A small network was shown many inputs. Here are its activations along a few directions, one row for each input.
In each table, some parts of the input vary, and every possible input appears once, in random order.
A made-up example of a description, with smaller parts first: ring(8) and (point or (values(2) and line(4)) or ring(9)).
Shared parts are said once, and a part with two or three values counts as separate values.
In the rows, 128 means zero.

Other details of the inputs shift rows strongly along two fixed directions, in all tables alike. That doesn't count.

Rows:
R1: [131 123 123 126 131 123 129 131 133 132 133 124 132 134 133]
R2: [126 122 121 130 123 131 138 125 120 124 120 132 129 127 126]
R3: [132 126 121 135 121 128 136 131 130 133 131 129 129 132 129]
R4: [127 121 126 128 128 127 135 129 131 125 138 133 128 131 133]
R5: [134 148 142 139 140 127 107 121 128 120 131 129 124 112 125]
R6: [122 125 127 120 126 129 136 126 125 129 128 128 126 135 130]
R7: [134 116 124 127 127 125 124 125 126 124 135 128 136 129 130]
R8: [123 123 128 120 129 132 133 128 125 129 127 125 129 135 131]
R9: [128 119 126 128 131 130 132 131 131 125 137 130 130 130 134]
R10: [125 122 129 120 130 128 132 127 124 131 128 124 131 134 129]
R11: [124 123 129 119 127 130 137 127 124 126 128 130 125 131 131]
R12: [128 127 124 127 120 130 138 130 123 134 121 126 127 132 127]
R13: [129 119 123 127 130 128 125 127 128 132 138 127 132 132 131]
R14: [131 152 144 138 143 126 111 125 132 124 133 128 125 119 123]
R15: [129 156 143 134 137 132 119 122 128 123 119 129 118 119 116]
R16: [137 148 142 135 140 128 106 126 128 120 134 130 127 114 119]
R17: [135 153 137 135 141 126 106 127 132 128 130 125 123 117 124]
R18: [130 153 144 134 137 132 120 124 127 120 119 131 116 115 116]
R19: [133 153 136 149 136 130 117 124 127 117 126 137 124 110 120]
R20: [124 122 128 123 125 129 137 122 123 122 125 129 126 131 133]
R21: [128 126 124 122 123 130 139 126 128 132 122 125 126 132 125]
R22: [130 160 138 137 133 132 118 127 125 127 117 130 121 113 115]
R23: [131 122 122 115 127 126 124 130 124 132 124 121 132 133 125]
R24: [129 127 121 126 122 128 136 132 124 133 119 126 126 135 127]
R25: [133 126 118 135 123 126 134 133 131 132 129 129 128 134 129]
R26: [132 121 123 125 127 127 126 128 130 135 137 124 132 129 132]
R27: [127 128 116 125 123 129 136 132 124 133 119 129 128 131 124]
R28: [125 127 127 119 124 128 137 127 127 132 127 125 126 132 131]
R29: [126 124 125 128 127 127 134 127 131 128 138 131 129 134 133]
R30: [128 122 125 131 121 130 138 125 120 124 120 129 127 130 129]
R31: [129 123 122 132 127 128 135 127 133 128 134 131 128 133 127]
R32: [131 125 121 126 130 128 131 132 134 130 133 125 130 134 135]
R33: [128 122 126 128 123 132 138 130 121 127 122 131 126 131 126]
R34: [129 126 124 127 125 126 135 128 133 131 137 128 129 132 134]
R35: [131 121 123 136 124 129 136 132 128 127 133 134 128 130 129]
R36: [131 119 124 126 127 126 123 128 128 130 138 127 136 133 127]
R37: [128 124 125 117 130 125 132 129 126 133 124 121 130 134 130]
R38: [127 124 117 136 125 130 134 131 128 130 133 135 132 131 125]
R39: [130 126 117 135 122 129 135 132 129 133 131 132 132 128 126]
R40: [131 150 145 131 139 130 110 119 121 121 122 126 121 113 123]
R41: [127 124 129 118 128 127 133 128 125 134 126 121 131 131 130]
R42: [127 122 125 128 130 130 131 129 132 128 137 128 131 134 134]
R43: [126 119 130 119 131 128 133 128 123 128 128 125 129 130 129]
R44: [ 20  85 149 153  72  93  68 171 171 124  96  83 107  94 132]
R45: [130 124 125 127 128 129 133 130 133 131 136 125 132 132 135]
R46: [133 151 140 142 138 130 118 126 134 119 129 135 119 115 119]
R47: [131 118 126 130 131 124 131 124 128 124 135 128 133 130 135]
R48: [128 121 124 131 127 126 135 124 129 122 135 132 129 130 136]
R49: [130 118 128 127 133 125 131 129 130 127 137 128 132 130 132]
R50: [134 121 120 124 127 123 122 130 131 131 134 124 135 133 129]
R51: [126 120 128 122 128 132 135 124 123 123 125 126 128 131 134]
R52: [131 116 125 126 131 128 126 129 127 129 138 129 131 128 131]
R53: [132 153 144 127 138 130 106 124 122 125 125 126 126 118 115]
R54: [129 153 147 130 142 134 116 126 126 120 123 128 119 116 123]
R55: [127 125 124 128 122 131 137 128 121 130 123 129 127 135 126]
R56: [130 124 121 137 123 129 135 130 128 130 133 132 130 134 128]
R57: [127 126 124 117 129 130 133 130 128 131 123 122 128 135 132]
R58: [129 117 127 119 125 127 126 124 120 125 126 124 133 129 127]
R59: [126 121 126 118 129 130 128 126 121 133 129 124 130 132 128]
R60: [129 127 121 126 127 124 133 130 134 130 134 128 128 134 134]
R61: [131 125 121 131 124 128 136 128 135 132 132 129 128 131 128]
R62: [127 118 127 118 130 130 128 127 121 130 129 126 128 129 129]
R63: [132 125 118 130 126 126 135 130 136 130 130 129 127 133 128]
R64: [126 122 122 127 124 132 138 130 121 127 122 133 128 128 124]
R65: [134 159 131 145 136 128 115 131 132 126 125 134 123 115 118]
R66: [131 122 126 115 124 128 126 128 123 134 127 121 134 131 125]
R67: [127 126 127 118 127 132 135 129 127 132 126 122 129 132 132]
R68: [134 121 123 124 125 125 123 129 130 133 137 124 136 130 128]
R69: [125 125 120 127 123 132 137 129 122 130 122 132 129 131 123]
R70: [133 118 139 125 126 128 126 129 140 143 125 155 141 135 139]
R71: [129 121 119 136 125 130 136 132 128 127 132 137 131 126 126]
R72: [132 121 122 139 123 128 136 127 126 124 130 133 129 130 132]
R73: [130 151 148 133 141 128 114 120 123 118 121 126 122 115 123]
R74: [131 153 143 137 136 131 120 119 126 117 117 131 117 115 119]
R75: [130 123 126 127 129 124 131 129 132 133 136 124 133 131 133]
R76: [129 118 141 116 125 130 128 128 134 144 115 152 139 135 136]
R77: [128 126 121 122 125 127 137 128 129 131 119 125 124 134 126]
R78: [129 123 122 116 129 127 126 129 124 135 124 121 128 132 130]
R79: [129 119 125 130 130 129 133 126 129 122 134 129 131 130 137]
R80: [126 128 123 118 126 126 135 129 128 131 124 125 125 135 131]
R81: [130 118 128 116 127 129 127 128 121 128 129 126 133 130 125]
R82: [134 151 140 145 137 128 118 121 132 116 127 134 120 114 122]
Each input here is: values(2) and (point or (line(5) and line(8))).
The inputs of R63 and R77 match in every part but the values(2) part. If R31 is changed in the same way as R63 into R77, which row does it become?
Answer: R15
The inputs of R46 and R18 match in every part but the values(2) part. If R61 is changed in the same way as R46 into R18, which row does it become?
Answer: R21
The inputs of R9 and R54 match in every part but the values(2) part. If R34 is changed in the same way as R9 into R54, which row does it become?
Answer: R28
Start at R24 and move only the line(5) part, one step at a time. The first step leads to R12. Which rows follow, in order?
Answer: R55, R33, R30
Which other rows does R48 become when the values(2) part takes its other values? List them by row number.
Answer: R20

Rows:
R83: [149  88  89 104 129 128 165 122 110 131 163 110 142 159 139]
R84: [ 66  93 114 139  97 104  92 159 146 123 127  73 115 115 126]
R85: [113 192 176 185 139 129  88 126 142  97 104 154  99  77 113]
R86: [147  81  94 108 132 135 167 120 113 126 167 117 144 151 143]
R87: [156  97  76  94 128 126 161 129 110 142 154  98 144 159 135]
R88: [148  74  97 111 135 129 164 117 117 121 166 128 150 157 149]
R89: [ 72  69 139 146 100 101  83 151 165 117 141 114 136 113 146]
R90: [197 214 119 137 168 157 155 101  92 125 122 146 115 128  92]
R91: [125 190 188 163 153 116  44 128 158 118 139 128 120  85 126]
R92: [ 73  85 139 131 101  97  77 166 183 145 135 108 134 124 145]
R93: [115 195 180 182 137 129  76 129 145 103 111 158 107  78 108]
R94: [202 199 145 142 169 152 141 100 112 136 139 181 137 129 123]
R95: [155  79 104  98 133 122 144 125 136 158 164 135 164 163 152]
R96: [ 56  93 124 164  80 116 130 153 151 111 106 113 105 110 129]
R97: [109 200 170 185 140 130  95 124 139  91 105 144  95  84 108]
R98: [153  67 101 110 135 128 160 117 121 126 165 138 153 152 157]
R99: [151  90  96 114 115 132 173 130 129 162 136 160 154 162 141]
R100: [ 56  99 118 162  75 109 128 155 150 115  98 105 102 116 123]
R101: [ 44  89 167  51 100 115  87 138 113 139  62  67 113 121 126]
R102: [202 205 138 127 173 153 140 113 120 150 136 178 139 135 116]
R103: [199 221 115 130 162 153 158 100  96 127 118 141 115 127  96]
R104: [129  94 127  33 114 154 189 111  69 155  60 119 132 171 123]
The inputs of R98 and R85 match in every part but one. If R84 is changed in the same way as R98 into R85, which row does it become?
Answer: R90
What is each input in this table made of?
Answer: values(2) and (point or line(10))
Which other rows does R89 become when the values(2) part takes its other values? List them by row number.
Answer: R93

Rows:
R105: [ 95  39  89 127  87 114 158 144 145 131 140 121 141 152 156]
R106: [162 183 166 116 164 142 107 104 108 125 123 144 128 116 114]
R107: [167 185 148 147 166 142 121 106 118 110 144 150 123 112 117]
R108: [194 102  80 104 143 145 190 111 106 150 162 155 158 174 140]
R109: [166 198 158 125 164 146 124 110 116 131 123 148 121 119 117]
R110: [ 86  51 104 101  90 116 149 148 141 145 116 115 138 155 151]
R111: [ 77 131 148 169 107 105  82 151 164 115 116 114 112  97 127]
R112: [185 101  88  75 143 154 196 100  74 141 135 139 151 171 133]
R113: [175 193 142 143 162 142 114 115 121 128 142 151 128 115 109]
R114: [167 190 163 115 167 142 109 106 113 127 122 142 126 115 114]
R115: [ 69 126 157 171 110 111  84 150 158 103 121 116 109  92 127]
R116: [ 96  41  87 127  85 112 158 146 146 135 139 120 141 154 155]
R117: [ 81 136 152 145 123 104  65 148 156 116 133  84 113  98 126]
R118: [182 117  85  85 138 154 207 106  86 145 135 140 142 174 129]
R119: [ 96  47  88 125  86 113 151 152 145 144 137 122 144 151 146]
R120: [175 191 143 146 162 138 117 112 123 123 139 149 128 116 115]
R121: [ 69 133 153 140 105 113  86 145 139 116  90  95 103  96 114]
R122: [ 63 141 152 145 102 112  87 150 145 117  87  96  98  99 113]
What is each input in this table made of?
Answer: point or (values(2) and line(4)) or line(9)
Start at R118 and move only the line(4) part, one step at a time. The first step leads to R122. Which rows follow, in order?
Answer: R121, R112
Which other rows does R118 become when the values(2) part takes its other values? List them by row number.
Answer: R109
